These are the activations of a small network on made-up records, seen along a few directions, one row for each record.
Each row is followed by the record's values for the fields Zot, Mapem, Pom, Baze.
A field that a record lacks is written none.
Other fields move the rows too, some of them a lot.
Strong random noise was added to every row along 2 fixed directions; ignore it. To show where, here is one row again and again, with new noise each time:
[-336  227 -155 -524  207 -243  315  375  -32   24  140  486 -119  -48
  -38 -477]
[-347  262 -168 -555  210 -246  311  389  -42   46  189  509 -112  -72
  -49 -519]
[-242   37  -48 -766  163 -175  286  245  369 -345 -325  649  145  294
   75 -230]
[-207 -185    3 -228  174 -203  351  207  142 -284 -473  277 -151  270
  100   21]

[  40  139   54   -2   36 -190  445  236  144 -136 -140 -505 -199  117
   35 -114]
Zot=s1 Mapem=v2 Pom=m2 Baze=h2
[  24    1 -100 -626  -64  146 -304  -33  493  -67   19  582  450  240
  -93 -191]
Zot=s2 Mapem=v4 Pom=m1 Baze=none
[  39   48  165 -522  -38 -117  154    2  353 -445 -442  588  363   80
  309  249]
Zot=s1 Mapem=v2 Pom=m1 Baze=h2
[  46 -340  275   38 -124 -107   88 -145   35 -187 -452  123  183  -28
  400  482]
Zot=s1 Mapem=v2 Pom=m2 Baze=none
[-110  -70    7 -449  277  -73  170  107  608 -462 -548   69   55  621
  -56  -90]
Zot=s1 Mapem=v1 Pom=m2 Baze=h2
[  64 -267  103  -68   22   74  -44 -173   -4  -48  -67  315  126   17
  -15  221]
Zot=s1 Mapem=v2 Pom=m1 Baze=h1
[ 203  495  155  277 -324 -184  146  -92   66 -102  -20 -706   18 -246
  147 -100]
Zot=s2 Mapem=v1 Pom=m2 Baze=none
[-141    0  127 -405  -20 -120   43    3  168 -246 -246  479  311   31
  156  242]
Zot=s2 Mapem=v2 Pom=m2 Baze=h1
[  55  -54  302   69  -49  -20   -3  -62   46  -68 -237  -45   93  -19
  199  298]
Zot=s2 Mapem=v1 Pom=m1 Baze=none
[-121  187  -74  -51  132  -59 -116  140 -169  237  318   58  -74 -126
 -100 -150]
Zot=s1 Mapem=v1 Pom=m1 Baze=h2
[ 328  110  256  -46 -395  -50   72 -113  436 -318 -365 -417  293  126
  174  192]
Zot=s1 Mapem=v1 Pom=none Baze=none
[ 134 -151  135  285 -123   40  160  -57   50 -185 -358 -255 -125   45
  106  256]
Zot=s1 Mapem=v2 Pom=m1 Baze=none
[ -73  416  -12 -716  -69  -32 -178 -125   96  -94  167  504  543 -113
  124 -116]
Zot=s2 Mapem=v1 Pom=m2 Baze=h1
[  22  -39  227  236 -214 -253  413  193   51 -246 -475 -451 -109  -70
  217  359]
Zot=s1 Mapem=v2 Pom=m2 Baze=none
[-226  183 -124   35   68 -262  155  182 -384  292  273  118 -151 -470
  137 -124]
Zot=s1 Mapem=v2 Pom=m2 Baze=h2
[ 282  -96  -63  -14 -130  174 -160 -242  509 -225 -230 -325  131  463
  -31  -51]
Zot=s1 Mapem=v4 Pom=m1 Baze=h2
[ 162 -353  209  314    3   94  -21 -186  433 -400 -763 -505  -59  655
   60  553]
Zot=s2 Mapem=v4 Pom=none Baze=h1
[ 158 -676   57  651   36   44   -6 -209 -129  -52 -378 -493 -250  274
   80  541]
Zot=s1 Mapem=v1 Pom=m2 Baze=h1
[ 184  381   70 -562 -280   78  -66 -125  706 -408 -348  -97  536  233
  144  -29]
Zot=s2 Mapem=v4 Pom=none Baze=none
[-265  146 -117 -385  130 -104   23   99 -122  -19   23  586  144 -152
  155  -42]
Zot=s2 Mapem=v2 Pom=m2 Baze=h2
[  65 -263 -107 -173  -64  261 -468 -435  103   44   78  457  349   79
   -8  105]
Zot=s1 Mapem=v1 Pom=m1 Baze=h1
[  46 -110  -81  232  111  -74  101   67 -147  -64 -101 -324 -203   38
   13  -43]
Zot=s1 Mapem=v1 Pom=m2 Baze=none
[ 239 -191   51  774 -139  -56  122 -267   13  -73 -291 -882 -265   99
  115  261]
Zot=s1 Mapem=v1 Pom=m2 Baze=h2
[ 418  112  104 -657 -223  179 -154 -269  901 -534 -309  120  679  527
  106  -70]
Zot=s1 Mapem=v1 Pom=m1 Baze=h2
[ -94   39  190  368    9 -357  552  199 -197  -57 -319 -290 -377 -179
  194  187]
Zot=s1 Mapem=v2 Pom=m2 Baze=h2
[ -88  -92 -100 -457   57  -89   95   41  118  -43   23  390  230    7
   57  -14]
Zot=s1 Mapem=v2 Pom=m2 Baze=h1
[-213 -269   -8  464  157 -165  383  273 -245  123 -158 -284 -553  -48
 -128  205]
Zot=s1 Mapem=v2 Pom=m2 Baze=h1
[ -30  150  155  -64    7  -21  -38  -68 -107  188  231  -24   85 -146
   49   35]
Zot=s1 Mapem=v1 Pom=none Baze=h1
[-217 -725   21  532  288 -170  334  140 -260  -24 -622  -21 -556  172
  151  510]
Zot=s1 Mapem=v2 Pom=m2 Baze=h2
[  79    7  195 -125  -18  -71   57 -100  196 -390 -424 -142  191  298
   78  317]
Zot=s1 Mapem=v1 Pom=m2 Baze=h1
[  70 -201   95  645  -22   50  -86  -92   43   21 -313 -607 -297  272
  -18  429]
Zot=s2 Mapem=v4 Pom=m1 Baze=h2
[ 121  509  -34 -328 -108   13 -111  -69  105  140  498   14  276 -138
  -17 -410]
Zot=s2 Mapem=v1 Pom=m1 Baze=h2
[-148  184 -105 -128   88  -89   83  164  -57   57  136  196  -33  -83
   57 -129]
Zot=s2 Mapem=v2 Pom=m2 Baze=h2
[-191  190   58 -193  121  -97  229  335 -145  122  219  148 -102 -188
   41 -216]
Zot=s1 Mapem=v2 Pom=m2 Baze=none
[ -82  332  138   14  -21 -244  350  132 -155 -151 -180 -244  -64 -216
  214   67]
Zot=s2 Mapem=v2 Pom=m2 Baze=none
[-140  194 -246  644  108   56 -154  195 -587  708  774 -375 -565 -372
 -383 -308]
Zot=s2 Mapem=v4 Pom=m1 Baze=h1

Here are new rows. What are their fields?
[  14 -282  146  163   42   34   38 -110 -104  -91 -258  114  -67   72
   38  414]
Zot=s1 Mapem=v2 Pom=m1 Baze=h1
[  97   19  -11  406 -277   15  -35 -224 -294  191  142 -151  -95 -418
  150   42]
Zot=s1 Mapem=v2 Pom=m1 Baze=none
[ -31 -102  102 -207  211  -89  265  148  165 -515 -596  145   18  272
  113  219]
Zot=s1 Mapem=v2 Pom=m2 Baze=none
[ -39 -385  -17 -578   51  124  -45   -9  587 -318 -367  512  327  538
   -5  152]
Zot=s1 Mapem=v2 Pom=m2 Baze=h1
[  90   86   92  386   41  -31   18  -80 -163   41    1 -514 -142    2
   70   50]
Zot=s2 Mapem=v1 Pom=m2 Baze=h2
[ 370 -622  193 -332 -156  273 -216 -430  673 -403 -477  382  571  559
  144  416]
Zot=s1 Mapem=v2 Pom=m1 Baze=h1
[ -81 -244  -60  141   71   62  -89 -138 -394  325  310  314 -104 -293
  -21   59]
Zot=s1 Mapem=v2 Pom=m1 Baze=h1
[  -5 -549  121  323  -49    3  -49 -209 -265 -112 -459  411  -53 -131
  246  547]
Zot=s1 Mapem=v2 Pom=m1 Baze=none
[ 210 -480   -8 -111 -141  154 -101 -276  347 -183 -367  291  281  240
  187  241]
Zot=s1 Mapem=v2 Pom=m1 Baze=h2
[-148  105   67 -498   53   33   78  145  273 -223 -191  502  167   27
  -34  -56]
Zot=s1 Mapem=v2 Pom=m1 Baze=none
[ 148   16   57  255 -259   -7 -181 -164 -259  132  105 -159  166 -323
  165  115]
Zot=s2 Mapem=v1 Pom=m2 Baze=none
[ -27  146  -21  118   97  -14   35  149  -88 -167 -122 -210 -123   54
  -90  -62]
Zot=s2 Mapem=v1 Pom=m2 Baze=none
[  -3 -125  100  238   15    4   69  -24 -171  -42 -169  -77 -180  -11
   52  171]
Zot=s1 Mapem=v2 Pom=m1 Baze=none
[ 19   6  15  48 -36  70  62  39 -65 -36 -10  91 -81 -82 -10 -15]
Zot=s1 Mapem=v2 Pom=m1 Baze=none
[  42 -169  -20 -363  -49   84 -244 -328  263 -286 -269  509  438  149
  101  187]
Zot=s1 Mapem=v1 Pom=m2 Baze=h1
[ 131 -498  190  427  -82  200   24 -227   54 -191 -502 -299 -129  356
   10  557]
Zot=s1 Mapem=v2 Pom=m1 Baze=h1
[ -46  -83  155  461    1  -58  218  121 -387  146   34 -166 -366 -294
    0  138]
Zot=s1 Mapem=v2 Pom=m1 Baze=none
[ 497 -325   55  -77 -305  128  -83 -383  774 -516 -625 -340  462  489
  224  265]
Zot=s1 Mapem=v1 Pom=m2 Baze=h2
